188,374,388,91,321,782 -> 782
-326,25,564,-610,-637,-665,-113 -> -113
-41,-3,39,-43,7,27 -> 27
51,67,24,71,76 -> 76
-6,34,-45,-2,-35 -> -35
-25,-6,-27,39,-3 -> -3
---
[[-52   2   1  67]
 [ 56  -2  -1 -76]] -> -52

[-17  45   1 -25 -62 -86 -31] -> -62

[ 21 -37  27 -13 -23 -63 -25] -> -37

[ 75 -73   0 -29] -> -29

[[-13   4 -12   7  15]
 [ 31   4 -71   7   9]] -> -13

[-12  24 -64 -45  46] -> -45

[-16  13 -67 -37] -> -37
---
array([ 19,  30,   0, -44,  12, -41,  86]) => 19, 86

array([-79,  37,   5, -18]) => -79, -18

array([51, -1, 64, 40, 45, 10]) => 51, 10

array([[ -1,  -6,  -3,  -2,   3,   0],
       [-60, -51,  36,  56,   1,  65]]) => -1, 65

array([[ 87,  30,  75, -63],
       [ 42,  13,  78,  -7]]) => 87, -7

array([[-26,  25, -73, -22,  10, -69],
       [ -6, -21, -36, -40,  48, -46],
       [-22,  25, -69, -19,   3, -67]]) => -26, -67
---
array([[-0.16, -0.01, -0.12,  0.03, -0.28, -0.44],
       [ 0.40, -0.34, -0.46,  0.20, -0.20, -0.20],
       [-1.17, -1.74,  0.95,  1.55, -0.32,  0.05]]) -0.16

array([[-0.666, -0.878, -0.809, -0.389],
       [ 0.464, -0.546,  0.558, -0.200],
       [ 1.602,  2.205,  1.803, -1.306]]) -0.666

array([[ -7.288,  -9.793,  -3.016,  -1.824,  14.526,   4.481,  -1.373],
       [ -4.549,  -5.687,   6.917, -12.338,  -6.053,  -3.012,  -1.267],
       [  2.962,   2.909,   6.626, -10.481, -12.442,  -3.744,  -1.625]]) -7.288

array([[-0.897,  0.225,  0.315, -0.448,  0.097],
       [ 0.292,  0.191, -0.219,  2.126, -0.194],
       [-1.322,  0.194, -0.117,  0.775,  0.261]]) -0.897

array([[ 1.670,  1.551,  0.613,  0.059],
       [ 1.346, -1.269,  0.791, -0.772],
       [-1.605,  0.474,  1.897,  1.480]]) 1.670

array([[-0.12,  0.19, -0.08, -0.03],
       [-0.15, -0.08,  0.14, -0.15],
       [-0.16,  0.00,  0.17, -0.03]]) -0.12
---
[[801, 192, 855, 891], [747, 346, 678, 891]] gives 678
[[6209, 5484, 5075, 5283, 4909, 4280], [6630, 5191, 5894, 7055, 8672, 6510], [6708, 5539, 6901, 5738, 2990, 7631]] gives 8672
[[4, 7, 4, 2, 3, 3, 2], [1, 3, 2, 5, 4, 4, 3]] gives 4
[[65, 40, 49, 18, 44, 40, 79], [66, 31, 41, 14, 47, 34, 89], [73, 33, 80, 24, 34, 39, 66]] gives 34
[[143, 126, 137, 140, 79, 142], [191, 52, 189, 200, 96, 212]] gives 96
[[-13, -648, -210, -22, 649, 283, 687], [37, -61, -312, 628, 117, 136, 254]] gives 136
[[39, 77, 40, 70, 66, 60, 45], [45, 58, 27, 76, 64, 76, 68], [38, 95, 61, 62, 69, 44, 23]] gives 76
[[8358, 5107, 3994, 3020, 2842, 4406], [8151, 4674, 3930, 3105, 5111, 2352], [5229, 5582, 4065, 2852, 6228, 7022]] gives 5111
[[53, 58, 45, 93, 77], [47, 64, 76, 60, 73], [58, 25, 21, 1, 12]] gives 60
---
Input: [  9 139  87 219 178   6 193]
Output: 6

Input:
[[ 43 189  87 119]
 [ 33 203  89 133]
 [ 54 160  85  99]]
Output: 87

Input: [ 8 29 15 83]
Output: 15

Input:
[[6 4 2 5 4]
 [5 6 8 6 6]
 [6 5 8 7 5]]
Output: 5

Input: [2 9 2 2 1]
Output: 2

Input: [157 366 836 324]
Output: 836

Input: [-38  36 -19 -36 -32]
Output: -36

Input: [17 84 89 53]
Output: 89

Input:
[[5 2 5 9]
 [8 3 5 8]
 [7 3 8 5]]
Output: 5
